A small network was shown many inputs. Here are its activations along a few directions, one row for each input.
In each table, some parts of the input vary, and every possible input appears once, in random order.
Descriptions start from the smaller parts, as in this example, which fits no table here: values(2) and (point or line(9) or (line(4) and ring(8))).
Shared parts are said once, and a part with two or three values counts as separate values.

Other details of the inputs vary at random and push rows far along two fixed directions, the same in every table; ignore that.

Table:
r1: -.13 .09 -.18 -.36 .07 -.03 -.02 -.20 .06 .21 .03 .15
r2: -.17 .12 -.34 -.17 .33 .18 -.06 .06 .34 .08 .16 -.14
r3: -.01 .09 .04 .40 -.38 -.20 -.13 .08 -.21 -.14 .02 -.13
r4: .13 -.20 .16 .01 -.31 .10 -.01 -.02 -.35 -.03 -.01 .28
r5: .18 .24 -.04 -.24 .36 -.13 .05 .14 .04 -.04 -.31 -.42
r6: -.25 -.27 .18 -.20 .19 .44 -.07 .07 .03 -.07 .27 .28
r7: .03 .40 .18 .08 .11 -.25 -.06 .16 .06 -.04 -.47 -.38
r8: .14 .35 -.08 .10 -.10 -.33 .05 -.19 .08 .19 -.18 -.35
r9: .24 .17 .37 .19 .05 -.19 -.04 .22 -.15 -.13 -.25 -.25
r10: .17 .07 -.27 .01 -.05 .00 .07 .02 .00 -.07 .02 -.31
r11: -.14 -.33 -.02 -.44 .18 .43 .02 .03 -.14 .03 .25 .43
r12: -.13 .08 .15 -.09 .01 .07 -.06 .02 -.03 .05 -.16 .18
r13: .08 .17 -.47 -.28 .20 .11 .17 -.09 .40 .07 .13 -.31
r14: .25 .08 .05 .31 -.18 -.12 .02 .04 -.08 -.08 .10 -.26
r15: -.31 -.62 -.09 .15 -.03 -.13 .28 -.17 .07 .08 .27 .45
r16: -.09 -.29 -.30 -.33 -.11 .39 .14 -.14 -.04 .07 .36 .24
r17: .03 .02 -.25 -.49 .14 .22 .14 -.20 .24 .19 .07 .17
r18: .23 -.05 .21 .32 -.46 -.06 .05 -.04 -.25 -.06 .05 .04
r19: .13 .28 -.24 -.39 .20 -.03 .11 -.32 .37 .21 -.25 -.15
r20: -.28 -.01 -.41 -.38 -.02 .16 .05 -.22 .16 .17 .25 .15
r21: .32 .20 .35 .14 -.02 -.24 -.02 .07 -.18 -.03 -.31 -.10
r22: -.02 .02 .23 .54 -.28 .00 -.22 .26 -.18 -.20 .00 -.01
r23: -.22 -.58 .05 .53 -.12 -.24 .16 .04 -.04 -.12 .23 .28
r24: .24 .24 -.27 -.22 .10 -.13 .19 -.23 .23 .20 -.01 -.31
r25: -.19 .08 -.30 -.13 .22 .08 -.13 .10 .17 -.01 .19 -.07
r26: .10 .18 -.11 -.41 .30 .08 .11 -.03 .23 .09 -.18 -.01
r27: -.17 -.56 .23 .31 -.11 -.30 .16 -.09 -.12 .04 -.01 .54
r28: .10 -.23 .25 .40 -.19 .20 -.16 .27 -.24 -.22 .30 .13
r29: -.14 -.16 .12 .39 -.40 .01 -.19 .09 -.33 -.13 .34 .14
r30: .20 .38 .02 .42 -.16 -.40 -.05 .00 .01 .01 -.19 -.51
r31: .06 .04 -.38 -.21 .25 .20 .02 .14 .17 -.09 .05 -.21
r32: .26 .24 .00 .11 -.10 -.23 .07 -.26 .09 .11 -.14 -.33
r33: .14 .37 .22 .09 .00 -.44 -.13 .03 -.16 .01 -.45 -.19
r34: .02 .22 -.45 -.25 .24 .09 .12 -.20 .49 .08 .05 -.36
r35: .10 -.04 .27 .36 .19 -.74 .18 .02 .02 -.01 -.59 -.04
r36: .15 .24 -.06 -.24 .28 -.08 .05 .16 .06 -.08 -.36 -.38
r37: -.49 -.59 -.01 -.13 .44 .02 .21 .10 .22 -.03 .14 .43
r38: -.21 -.14 .31 .07 -.23 .09 -.19 .11 -.35 -.09 .01 .45
r39: -.37 -.23 -.26 -.09 -.09 .44 -.01 -.03 .12 .04 .49 .24
r40: -.13 .03 -.05 -.19 -.08 .11 .00 -.16 .05 .19 -.02 .22
r41: .02 .01 -.18 .02 .04 .13 .01 -.13 .20 .01 .23 -.17
r42: .19 -.26 .36 .21 -.41 .02 -.08 .02 -.53 -.05 .04 .30
r43: .21 -.20 .20 .29 -.45 -.04 .00 -.02 -.45 -.06 .13 .06
r44: .01 -.22 .18 .24 -.43 .17 -.02 -.15 -.18 -.05 .21 .23
r45: .15 -.01 -.13 .04 .12 .08 -.05 .19 -.04 -.13 .07 -.21
r46: -.30 -.36 -.40 -.04 .53 -.12 .21 .05 .49 .01 .13 .10
r47: -.05 .33 .09 -.03 .12 -.25 -.10 .16 -.01 -.08 -.37 -.27
r48: -.15 -.06 .48 .30 -.19 -.08 -.24 .27 -.43 -.19 -.03 .13
r49: -.27 -.17 -.07 -.32 .00 .30 -.01 -.18 .04 .24 .27 .42
r50: .03 -.24 .17 .32 -.21 .29 -.12 .28 -.17 -.25 .28 .19
r51: -.14 -.19 .14 -.27 .15 .35 -.04 -.08 .03 .04 .17 .38
r52: -.20 -.14 .46 .24 -.12 .11 -.18 .24 -.30 -.11 .05 .18
r53: -.12 -.29 .01 -.36 .06 .41 .02 .07 -.17 -.04 .13 .42
r54: -.20 -.04 -.08 -.24 -.14 .09 -.06 -.13 -.07 .11 .07 .34
r55: -.03 -.01 .09 .22 -.38 -.16 -.09 -.09 -.28 .03 .12 .08
r56: .10 -.02 .13 .30 -.01 .08 -.15 .11 .01 -.15 .09 -.11
r57: .13 .38 -.13 .09 -.15 -.30 .07 -.18 .12 .16 -.27 -.35
r58: -.09 -.16 -.06 -.36 .08 .31 .03 -.27 .13 .18 .22 .32
r59: -.18 .16 -.37 -.16 .21 .07 -.11 .10 .24 -.04 .06 -.13
r60: .34 .17 .18 .07 -.13 -.23 .04 -.11 -.12 .09 -.20 -.08
r61: .37 .27 -.17 .17 -.03 -.31 .06 .01 -.03 -.05 -.17 -.58
r62: -.02 .13 -.04 -.35 .27 .15 .03 -.13 .24 .07 -.17 .05
r63: .00 .23 -.20 -.49 .48 .11 .13 .07 .37 .03 -.16 -.25
r64: .12 .19 -.11 .10 .15 .03 -.07 .06 .26 -.10 -.10 -.31
r65: .08 .19 .38 .21 -.09 -.22 -.12 .07 -.21 .02 -.30 .00
r66: .13 .24 .29 .11 .09 -.12 -.06 .11 .03 -.13 -.38 -.30
Description of these inputs: ring(6) and (point or (values(2) and line(5))).
The inputs of r66 and r62 match in every part but the ring(6) part. If r48 is changed in the same way as r66 into r62, which row does it become?
Answer: r33
The inputs of r12 and r39 match in every part but the ring(6) part. If r35 is changed in the same way as r12 into r39, which row does it become?
Answer: r23
Change only the values(2) part in r52. List by row number the other rows that result.
Answer: r7
A walk changes only the line(5) part. It starts at r4 and steps to r17. List the rest of the walk in order.
Answer: r19, r40, r54
A walk changes only the ring(6) part. It starts at r30 and steps to r2. List the rest of the walk in order.
Answer: r52, r65, r49, r8
Change only the ring(6) part in r60. List by row number the other rows that result.
Answer: r9, r14, r21, r24, r28

Table:
r67: .14 .44 -.31 -.63 .53 -.04 .03 -.01 .30 .07 -.38 -.33
r68: .02 -.19 .34 .08 -.04 .14 .01 .10 -.13 -.14 -.08 .24
r69: -.54 -.62 -.45 -.14 -.12 .52 .05 -.02 .08 .00 .84 .57
r70: -.22 .11 -.27 -.27 .44 -.24 .11 -.17 .41 .20 -.20 -.13
r71: -.18 .14 -.19 -.34 .49 -.08 .09 -.12 .44 .20 -.07 -.02
r72: .40 .36 .09 .77 -.34 -.67 -.07 -.02 -.08 -.11 -.41 -.63
r73: .22 .39 -.40 -.50 .36 .08 .13 -.06 .30 .17 -.12 -.48
r74: -.35 .08 -.15 -.56 .34 .32 -.13 .03 .12 .07 .12 .17
r75: .12 -.23 .39 .54 -.30 -.48 .04 .18 -.39 -.18 -.28 .16
r76: .41 .50 .19 .61 -.39 -.32 -.20 .18 -.25 -.15 -.32 -.58
r77: -.28 -.58 -.26 -.28 .08 .49 .14 -.16 .07 .09 .60 .43
r78: .49 .33 .37 .39 -.35 -.26 -.19 .16 -.48 -.21 -.28 -.41
r79: .20 .04 .48 .33 -.84 -.21 -.09 -.33 -.57 .16 -.13 .36
r80: .16 -.30 .31 .60 -.50 -.31 .04 .11 -.49 -.17 .06 .08
r81: -.03 .22 .25 .08 .01 -.10 -.14 .16 -.13 .00 -.25 -.09
r82: -.01 -.39 .29 .14 -.30 .39 -.01 .06 -.28 -.15 .35 .29
r83: -.26 -.47 .24 .34 -.50 .59 -.17 .12 -.26 -.22 .63 .49
r84: -.02 .33 -.43 -.35 .12 .25 -.13 -.01 .22 .01 .16 -.29
r85: .00 .14 -.41 -.13 .19 .08 .05 -.13 .43 .11 .21 -.19
r86: .08 .06 .07 -.19 .14 .11 -.01 .14 -.03 -.01 -.19 .03
r87: -.44 -.15 -.05 -.42 .30 .37 .03 -.04 .27 .08 .20 .31
r88: -.08 -.63 .33 .26 -.34 .44 -.04 .06 -.36 -.11 .62 .60
r89: -.13 .16 -.11 .01 .21 -.55 .12 -.02 .16 .10 -.33 -.18
r90: .20 .18 -.11 -.02 .32 -.46 .16 -.11 .24 .07 -.51 -.30
r91: .09 .11 -.20 -.34 .51 -.10 .18 -.11 .41 .14 -.21 -.07
What do these inputs look like to the network?
Answer: point or (line(4) and line(6))
Change only the line(6) part in r75. List by row number the other rows that result.
Answer: r67, r68, r86, r90, r91

Table:
r92: -.13 -.44 .23 .42 -.52 .33 -.16 .09 -.35 -.18 .54 .43
r93: .09 .31 .00 .14 -.10 -.01 -.16 .16 -.06 -.10 -.08 -.33
r94: .19 .15 -.12 .16 -.17 -.19 .05 -.06 -.05 .00 -.03 -.34
r95: .11 .26 -.51 -.48 .41 .24 .14 -.08 .48 .08 .04 -.41
r96: -.15 .24 -.28 -.65 .49 .02 .13 -.20 .43 .23 -.26 -.03
r97: .12 .01 .35 .46 -.17 -.50 -.01 .03 -.13 -.06 -.33 -.03
r98: -.01 .29 -.57 -.37 .36 .07 .13 -.23 .53 .21 .14 -.40
r99: -.34 -.63 .18 .08 -.19 .21 .04 .03 -.24 -.06 .34 .72
r100: -.48 -.60 .03 -.43 .22 .61 -.04 .07 -.09 -.01 .50 .76
r101: -.14 .07 -.48 -.47 .53 -.13 .22 -.19 .53 .24 -.17 -.06
r102: .25 .00 .46 .39 -.07 -.33 .01 .15 -.20 -.16 -.42 -.09
r103: -.36 -.53 -.31 -.24 -.14 .67 .02 -.05 -.02 -.01 .77 .55
r104: .12 .04 .40 .50 -.13 -.51 .01 .00 -.15 -.02 -.32 -.08
r105: .13 -.05 .34 .42 -.21 -.53 .06 .02 -.26 -.04 -.34 -.07
r106: .28 .14 .50 .27 -.15 -.36 -.06 .10 -.34 -.06 -.44 -.02
r107: -.19 -.46 -.01 .22 -.37 .45 -.12 .05 -.24 -.11 .57 .45
r108: -.04 .17 .19 .06 .14 -.26 -.05 .15 -.02 -.05 -.36 -.10
r109: .31 .31 .05 .03 -.15 .01 -.10 .04 -.13 -.01 -.09 -.28
r110: .05 .34 -.53 -.58 .42 .22 .00 -.07 .37 .11 .08 -.39
r111: .20 .35 .06 .07 -.21 .00 -.13 -.03 -.07 -.02 -.15 -.28
The inputs of r109 and r106 match in every part but one. If r92 is changed in the same way as r109 into r106, which row does it become?
Answer: r97
What do these inputs look like to the network?
Answer: values(2) and (point or line(4) or line(5))
Change only the values(2) part in r103. List by row number the other rows that result.
Answer: r99
